A small network was shown many inputs. Here are its activations along a few directions, one row for each input.
In each table, some parts of the input vary, and every possible input appears once, in random order.
A made-up example of a description, with smaller parts first: values(2) and (point or ring(11) or (line(6) and ring(8))).
Shared parts are said once, and a part with two or three values counts as separate values.

Other details of the inputs shift rows strongly along two fixed directions, in all tables alike. That doesn't count.

A family of inputs:
R1: -19 10 8 21 -8 -43 23 -14 12 -17 -12 6 15 -11 -16
R2: -2 4 0 -4 -21 17 10 -17 14 0 -5 -5 13 6 -10
R3: -1 3 -6 -8 10 9 -11 20 -11 5 5 -4 -10 0 -7
R4: 3 -2 2 -10 4 8 -15 15 -13 3 11 3 -11 0 -4
R5: -20 9 1 -3 -7 22 11 -11 8 -10 -7 12 5 -4 3
R6: -2 6 -6 -4 -17 17 12 -18 9 -3 -12 -2 12 -4 -6
R7: 11 -4 3 -11 0 7 -10 18 -12 6 14 -1 -1 -5 -6
R8: 7 -7 3 -10 0 7 -9 20 -11 8 16 1 -1 -7 2
R9: 3 -3 -3 -8 8 11 -2 21 -16 7 11 5 2 -10 4
R10: -17 4 10 -1 -3 23 0 -16 13 -15 -8 10 5 8 10
R11: 3 10 -2 -7 -5 17 15 -25 20 -6 -9 0 -4 -8 -6
R12: 17 -10 -4 -2 3 6 -14 6 -10 14 6 -1 3 9 18
R13: 14 -6 2 -12 8 5 -4 6 -5 9 16 -4 -16 -5 7
R14: -15 -2 2 22 22 -52 -8 11 -9 -7 -4 2 -7 -1 4
R15: -6 8 7 -6 -18 19 11 -8 16 -6 -2 -2 13 1 -13
R16: 4 1 0 0 -19 15 2 -22 19 -1 -12 -3 14 9 12
R17: 10 -4 -3 -10 15 7 5 7 -11 8 10 -2 -12 -8 12
R18: 0 4 -6 2 -11 19 8 -21 13 -1 -16 1 17 5 14
R19: -14 12 0 -6 -10 20 7 -12 10 -12 -12 4 2 -4 -7
R20: 5 -3 -4 -8 5 9 -6 22 -13 7 10 -1 -1 -11 2
R21: -15 9 6 19 0 -45 29 -25 20 -13 -10 3 0 -11 -3
R22: -11 0 2 21 22 -51 -9 9 -11 -9 -6 1 -8 0 -4
R23: -18 10 0 -5 -10 21 8 -10 12 -10 -9 6 3 -5 1
R24: 9 -3 5 15 14 -58 3 -1 -3 2 11 2 -14 -6 -10
R25: 9 -7 -11 -6 1 6 -7 12 -14 14 6 -4 -1 -7 5
R26: -5 -3 -2 -3 20 12 -15 14 -13 -1 1 5 -7 2 13
R27: -17 6 9 -5 -12 21 8 -12 10 -10 -1 14 5 2 3
R28: -20 4 2 25 -9 -43 27 -22 9 -8 -11 11 18 -6 -3
R29: 1 -1 1 -9 5 9 -14 18 -10 6 12 -2 -10 5 -7
R30: 2 -3 2 -6 14 10 -21 15 -7 1 4 -7 -10 13 -1
R31: -12 6 9 -3 -6 20 -4 -17 15 -17 -13 2 2 9 -1
R32: 11 -10 -4 -8 -4 5 -10 11 -12 14 12 -2 -1 -2 5
R33: -3 3 3 8 -12 25 19 -9 8 -15 -15 4 -3 0 -4
R34: -22 4 16 22 -11 -42 25 -15 12 -15 -2 16 18 -6 -6
R35: 7 -5 3 16 17 -58 4 3 3 5 10 -2 -14 1 -14
R36: -1 -4 2 -9 3 9 -14 17 -11 5 13 4 -11 -1 4
R37: 13 -11 5 4 1 13 -3 17 -14 0 6 2 -16 4 -1
R38: 23 -8 -6 -5 0 3 -19 5 -8 12 2 -9 0 10 7
R39: -5 1 0 18 11 -53 5 18 -10 1 5 -4 3 -7 -17
R40: -13 -5 10 21 17 -53 -11 10 -7 -7 3 4 -8 4 4
R41: -15 11 1 -1 0 22 1 -13 16 -14 -18 -5 3 8 -4
R42: -5 0 3 -3 -19 18 13 -19 9 0 -2 8 14 1 4
R43: 4 7 -10 1 -12 17 6 -19 18 -1 -19 -12 15 11 0
R44: 21 -7 -8 -4 1 3 -17 8 -4 14 3 -14 1 15 3
R45: 2 4 -8 1 -14 17 5 -20 16 -1 -18 -5 15 4 12
R46: 12 -7 5 -12 10 7 2 6 -10 9 17 -1 -12 -3 12
R47: 21 -4 -14 -3 5 5 -15 6 -10 11 -4 -11 1 4 7
R48: 11 -4 -13 -6 2 6 -6 14 -13 14 5 -11 0 0 -7
R49: 16 -8 -4 -9 -3 5 -11 9 -14 12 10 -4 -2 0 -3
R50: 16 -1 -10 -10 16 5 -3 8 1 11 6 -8 -17 -2 -7
Description of these inputs: values(2) and (point or (line(4) and (point or line(5)))).
The inputs of R35 and R50 match in every part but the values(2) part. If R29 is changed in the same way as R35 into R50, which row does it become? -> R3
A walk changes only the line(5) part. It starts at R18 and steps to R28. List the rest of the walk in order. -> R9, R5, R26
Change only the line(4) part in R34. List by row number the other rows that result. -> R7, R8, R15
Change only the values(2) part in R17. List by row number the other rows that result. -> R46
Change only the line(5) part in R12. List by row number the other rows that result. -> R10, R27, R34, R42
A walk changes only the line(4) part. It starts at R10 and steps to R40. List the rest of the walk in order. -> R31, R30
Change only the values(2) part in R47. List by row number the other rows that result. -> R38
